These are the activations of a small neural network, seen along a few directions. Each row is one input.
Each table varies a few parts of the input and shows all the possible inputs, shuffled.
A made-up example of a description, with smaller parts first: one of 4 places along a line, together with either a single point or one of 11 places along a line or (one of 2 separate values, together with one of 8 places around a ring).
Shared parts are said once, and a part with two or three values counts as separate values.
In the rows, zero is written as 128.

Other details of the inputs shift rows strongly along three fixed directions, in all tables alike. That doesn't count.

Rows:
r1: [114 107 144 131 129 138 119 132 102 142 133]
r2: [142 130 109 118 148 109 174 119 213 194 102]
r3: [113 111 110  82 103 149  99 144 112 150 110]
r4: [110 108 128 105 104 156  91 137  71 121 135]
r5: [121 110 147 195 168 108 141 139 133 191 156]
r6: [142 135 131 123 124 114 126 123 121 115 117]
r7: [110  86 106 161 157 123 108 152 122 187 118]
r8: [144 160 131  68 101 121 135 115 143  79  89]
r9: [133 164 159 175 158 118 149 118 135 116 151]
r10: [116 102 114 127 127 132 125 131 143 175 139]
r11: [111 101  93  96 115 146  89 150 100 141 103]
r12: [123 123 116 123 141 132 123 137 145 169 105]
r13: [136 113 136 179 127 125 112 119  87 102 171]
r14: [151 178 148 111 138 106 188 115 181  80 134]
r15: [135 136 132 124 119 143 132 130 137 119 130]
r16: [110  96 114  92 117 160  91 137  99 141  96]
r17: [107 110 128 131 135 130 119 138 140 172 119]
r18: [146 160 151 178 152  95 142 121 132 111 151]
r19: [127 105 122 129 142 134 126 134 126 171 108]
r20: [131 138 140 156 124 134 127 134 103  84 161]
r21: [113 109 131 177 125 131  87 118  76  99 158]
r22: [149 148 142 145 118 116 134 123 133  92 144]
r23: [106 135 109  88 106 151  90 136 102  88 108]
r24: [127 152 152  95 107 144 131 122 119  73 157]
r25: [163 184 151 136 134  91 168 111 147  89 133]
r26: [140 131 142 173 165 112 155 129 136 166 136]
r27: [150 163 110  68 127 101 186 126 204 142  68]
r28: [136 150 154 135 114 132 147 126 133 104 157]
r29: [110  75 110 140 147 113 151 129 195 238  92]
r30: [128 153 112  54  90 147 118 128 108  70  97]
r31: [129 103 127 136 126 127 151 125 152 170 135]
r32: [136 112 139 157 146 113 123 129 130 126 149]
r33: [131 115 145 174 168 103 160 131 138 153 128]
r34: [110 119 134 182 137 131 115 121  87  98 163]
r35: [156 192 154 133 139 114 173 114 150  99 138]
r36: [115  77 103 129 120 157  99 133 108 164 125]
r37: [116  97 132 141 142 150 103 137 105 136 149]
r38: [134 171 134 104 116 130 158 101 165  95 112]
r39: [129 121 135 170 132 126  88 135  65 107 161]
r40: [129 138 118  68 107 131 141 132 152 147  94]
r41: [125 119  87  68  91 138  92 125 133 118 103]
r42: [122 136 119 137 121 137 113 125  96  86 163]
r43: [121 108  87  66  90 152 114 131 131 117  96]
r44: [133 155 144 153 134 112 120 120 122  95 138]
Each input here is: one of 4 places along a line, together with either one of 5 separate values or one of 6 places along a line.
The inputs of r30 and r4 match in every part but the place on the line of 4. If r42 is changed in the same way as r30 into r4, which row does it become?
> r10
The inputs of r27 and r25 match in every part but the place on the line of 4. If r11 is changed in the same way as r27 into r25, which row does it become?
> r39
Change only the choice among 5 separate values in r29. List by row number the other rows that result.
> r10, r24, r28, r31
Which other rows agree with r9 in the place on the line of 4? List them by row number.
> r2, r12, r15, r16, r19, r26, r35, r36, r37, r38
